[[164 109 176  30]
 [185 219  53  80]]
What is the entry just right of 164?
Answer: 109
What is the entry in the bottom-left corner?
Answer: 185
The top-right entry is 30

Read these off the grid that follows.
1) Read off the top entry of the column that holds the largest entry.
2) Read off the 2nd entry on the diagonal from the top-right corner.
3) Read off the entry directly below -313.
4) Read off the entry in the bottom-left corner.
5) Read off the fourth-last entry, reading row by row.
6) Read off the last entry, reading row by row.
7) Read off the second smallest entry.
8) Read off the 5th entry in reading order.
-240 30 315 -306 -62 182 -27 42 -57
213 172 -82 86 0 -264 -160 114 -261
-208 161 532 -422 -187 182 -241 113 -313
1 -175 -143 137 -17 86 80 -152 201
-376 -56 311 -382 -40 254 67 -6 55
138 84 71 8 -181 -94 -294 0 -296
1) 315
2) 114
3) 201
4) 138
5) -94
6) -296
7) -382
8) -62

W =
[[-14  35 -28 -27  17 -22 -13   6]
 [ 12  11  -4  19  -6  10 -22  14]
 [ -3  35 -20  -6   2 -27 -24  14]
 [ -8   2 -13   8  34 -13  -7 -18]
 [ 21  20   9 -13  36 -34 -16  -6]
 [ 47  19  -7  15  32  -1 -19   5]
 [ 24  10  16  34   1  13 -21   6]
 [ -8  -7  -8   6  32  -8  15 -30]
 [  4 -11  -6   6  37 -10   1 -23]
 [ 24  -3   5 -18   8  -5  -7   4]
 [  9  11  17  -2  34 -17  -6 -10]]
Report the entry directly below the smallest entry.
Answer: -1
The largest entry in the last row is 34
Report the fifth entry in reading order.
Answer: 17
The fifth-last entry, reading row by row: -2
The last entry in the row that holds the smallest entry: -6
Report the entry directly above the largest entry.
Answer: 21
The entry just right of -34 is -16
Report the third entry, reading row by row.
Answer: -28
The top-right entry -> 6
The smallest entry in the last column is -30
Report the smallest entry in the last row.
Answer: -17
The first entry, reading row by row: -14
Report the third largest entry.
Answer: 36
Report the largest entry in the first row.
Answer: 35
The entry just right of the largest entry is 19
Report the entry in the bottom-right corner.
Answer: -10
Report the second entry on the diagonal from the top-right corner.
Answer: -22
The last entry of the largest entry's row -> 5
The entry directly above the smallest entry: -13
The entry just right of 37 -> -10
Report the third entry on the main diagonal.
Answer: -20
The entry directly above 36 -> 34
The bottom-left entry: 9
Report the second entry on the main diagonal.
Answer: 11
The second entry from the end, reading row by row: -6
Report the entry directly below the largest entry.
Answer: 24
The entry directly above -2 -> -18
The entry directly below -20: -13
The minimum is -34
Report the largest entry.
Answer: 47

Questions about the table below.
1) What is the 1st entry in reading order?
2) What is the third largest entry?
3) What is the minimum?
4) What is the entry just left of 381?
5) What is the entry just right of 17?
6) What is the 2nd entry in reading order?
((306, -266, 5, -201, -423, 365, -252, -327, -193, 98, -368, -166, -63, -385), (12, -324, -424, 275, -603, -93, -319, -401, -371, 17, -209, -314, 408, -351), (-231, 65, 174, 464, 291, 265, 381, -91, 139, -173, 455, -96, -196, 203))
1) 306
2) 408
3) -603
4) 265
5) -209
6) -266

A =
-0.06	-0.09	-0.02	0.00	-0.12	-0.11	0.03	0.04	0.06
0.07	-0.27	-0.05	0.07	0.01	-0.09	0.23	0.01	0.12
-0.04	0.22	0.06	0.02	-0.07	0.15	0.02	-0.09	-0.24
-0.06	-0.10	0.01	-0.08	-0.05	-0.06	0.05	-0.08	0.05
-0.20	-0.09	-0.09	-0.16	-0.08	-0.19	-0.17	0.08	0.14
-0.18	-0.23	-0.04	-0.27	-0.01	-0.15	-0.09	-0.10	0.16
-0.05	-0.03	0.10	-0.06	-0.16	0.00	0.06	-0.13	-0.06
-0.05	-0.07	0.04	-0.11	-0.03	-0.01	0.06	-0.14	0.01
-0.04	-0.09	0.07	-0.05	-0.14	-0.08	0.09	-0.08	0.06
-0.04	0.05	-0.04	-0.03	0.04	0.02	0.03	-0.03	-0.04
-0.15	-0.06	-0.04	-0.10	-0.10	-0.08	-0.09	0.01	0.00
-0.13	0.30	0.04	-0.14	0.01	-0.01	-0.09	-0.13	0.01
0.00	0.04	-0.08	-0.04	0.16	-0.14	0.11	-0.02	0.27
-0.09	0.04	-0.05	-0.08	0.04	0.00	-0.03	-0.04	-0.03
-0.07	-0.14	0.04	-0.06	-0.14	0.03	0.03	-0.07	-0.15
Read off the last entry, reading row by row.
Answer: -0.15
Read off the entry directly below the centre entry.
Answer: -0.14
The 3rd-last entry, reading row by row: 0.03
Read off the entry at the centre.
Answer: -0.03
The first entry, reading row by row is -0.06
The 5th-last entry, reading row by row: -0.14
Read off the entry just left of 0.22.
Answer: -0.04
Read off the top entry of the column that holds the largest entry.
Answer: -0.09
Read off the top-right entry.
Answer: 0.06
The entry just left of the largest entry -> -0.13
Read off the third entry, reading row by row.
Answer: -0.02
Read off the bottom-left entry.
Answer: -0.07
Read off the fifth entry in reading order.
Answer: -0.12
Read off the last entry in the row that holds the largest entry.
Answer: 0.01
Read off the entry just right of the largest entry.
Answer: 0.04
The largest entry in the last column is 0.27
Read off the smallest entry in the first column.
Answer: -0.20
Read off the entry just right of 0.10.
Answer: -0.06
The second-last entry, reading row by row is -0.07
The largest entry: 0.30
Read off the entry just right of the centre entry.
Answer: -0.01
Read off the fourth entry, reading row by row.
Answer: 0.00
The third entry on the main diagonal is 0.06
The entry just left of 0.10 is -0.03

Read these off the table that follows.
1) Read off the entry in the bottom-right corner.
2) Read off the top-right entry.
3) Read off the entry directly above -546.
4) Read off the entry just left of 562.
5) Read off the bottom-left entry.
6) Read off the 2nd entry from the end, reading row by row.
7) Read off the entry just left of -474.
8) Read off the fourth-last entry, reading row by row.
-516 290 -89 -201 -564 256 298 184 -53 -19 -75 500 96 70
-528 146 237 -546 -474 -172 269 -170 -159 67 -157 291 -105 47
387 41 204 562 452 5 -283 438 -117 16 76 -331 190 -171
1) -171
2) 70
3) -201
4) 204
5) 387
6) 190
7) -546
8) 76
